x =
[[128 128 120 121]
 [ 98 129 117 140]
 [113 128 128 128]
 [111 128 128 128]
 [126 128 142 112]
 [153 128 126 130]
 [128 128 128 128]
 [103 129 116 140]]
x[0,0]: 128
x[2,1]: 128
x[6,1]: 128
x[7]: [103, 129, 116, 140]
x[5,0]: 153
x[3,1]: 128
x[3]: [111, 128, 128, 128]
x[:, 1]: [128, 129, 128, 128, 128, 128, 128, 129]
x[4,1]: 128
x[1,0]: 98
x[0]: [128, 128, 120, 121]
x[0,3]: 121
x[2,3]: 128
x[4,3]: 112
x[1,3]: 140

a =
113,125,134,144,142
116,111,136,136,146
139,137,137,141,106
128,115,109,132,139
121,105,134,132,123
107,127,129,124,150
113,118,136,141,143
a[0, -5] = 113
a[-6, -3] = 136
a[:, -4] = [125, 111, 137, 115, 105, 127, 118]
a[-1, 3] = 141
a[-6, 4] = 146
a[:, -1] = [142, 146, 106, 139, 123, 150, 143]
a[:, -5] = [113, 116, 139, 128, 121, 107, 113]
a[3, -5] = 128
a[2, 2] = 137
a[4] = [121, 105, 134, 132, 123]
a[-6] = [116, 111, 136, 136, 146]

arr =
[[131 129 128 122 123 138 134 114 128]
 [118 138 148 134 136 128 129 128 125]
 [119 128 127 127 125 134 128 117 129]
 [131 120 116 127 123 118 126 120 122]
 [134 113 112 129 129 125 126 115 124]
 [129 126 123 129 116 129 128 119 133]
 [128 127 129 128 129 134 137 107 130]
 [128 122 122 127 123 130 127 128 135]
 [128 125 129 136 128 129 128 132 119]
 [117 118 130 128 122 136 137 115 121]
 [128 123 141 144 127 137 127 114 136]
 [131 122 122 130 125 135 123 101 132]
 [128 128 129 130 128 131 127 129 124]
 [121 129 130 127 130 130 131 122 130]]
Rows and columns are counted from 0.
(0, 0) = 131
(10, 2) = 141
(1, 6) = 129
(9, 2) = 130
(5, 4) = 116
(3, 2) = 116
(2, 1) = 128
(10, 6) = 127
(13, 0) = 121
(6, 6) = 137
(1, 7) = 128
(5, 8) = 133
(12, 5) = 131
(3, 0) = 131
(11, 3) = 130
(8, 5) = 129
(8, 1) = 125
(6, 1) = 127
(9, 7) = 115
(9, 3) = 128
(12, 0) = 128
(6, 0) = 128
(12, 8) = 124
(10, 5) = 137
(11, 7) = 101
(0, 8) = 128
(2, 3) = 127
(7, 0) = 128
(7, 8) = 135
(13, 3) = 127
(8, 6) = 128
(9, 1) = 118
(1, 1) = 138
(11, 5) = 135

m =
[[115 115 118 128 113 117 132 132 118 125 135 126]
 [117 112 116 131 119 120 130 135 124 124 149 130]
 [112 112 124 137 112 116 128 133 123 112 140 122]
 [114 110 122 129 111 116 128 134 115 122 133 120]
 [113 107 120 136 116 119 123 136 124 116 153 126]
 [117 114 124 131 116 118 137 131 117 123 135 120]
 [112 113 120 126 110 118 130 133 114 124 133 123]
 [117 137 119 132 148 111 139 133 146 132 144 140]
 [112 112 119 124 115 125 134 131 112 127 143 127]
 [111 108 120 127 112 120 123 139 117 120 143 126]
 [114 114 121 127 115 121 136 130 115 125 138 124]
 [103 128 121 130 144 117 132 128 141 126 143 129]
 [106 109 123 125 106 122 125 133 109 117 136 122]
 [116 119 121 132 134 119 140 121 138 129 130 122]
 [111 107 120 135 113 119 122 134 122 115 149 125]
 [114 133 121 127 149 116 141 134 143 133 136 134]]
Indices start at 0.
row 0 col 0 => 115
row 11 col 9 => 126
row 0 col 3 => 128
row 11 col 11 => 129
row 8 col 8 => 112
row 13 col 8 => 138
row 2 col 8 => 123
row 2 col 10 => 140
row 2 col 2 => 124
row 2 col 11 => 122
row 9 col 7 => 139
row 6 col 5 => 118
row 1 col 9 => 124
row 14 col 9 => 115
row 15 col 10 => 136
row 3 col 8 => 115
row 4 col 3 => 136
row 13 col 11 => 122
row 4 col 11 => 126
row 15 col 5 => 116
row 8 col 4 => 115
row 5 col 9 => 123
row 6 col 8 => 114
row 8 col 7 => 131
row 9 col 1 => 108
row 12 col 11 => 122
row 8 col 3 => 124
row 6 col 1 => 113
row 11 col 6 => 132
row 5 col 0 => 117
row 8 col 11 => 127
row 2 col 5 => 116
row 7 col 6 => 139
row 1 col 0 => 117
row 12 col 2 => 123
row 9 col 0 => 111
row 7 col 1 => 137
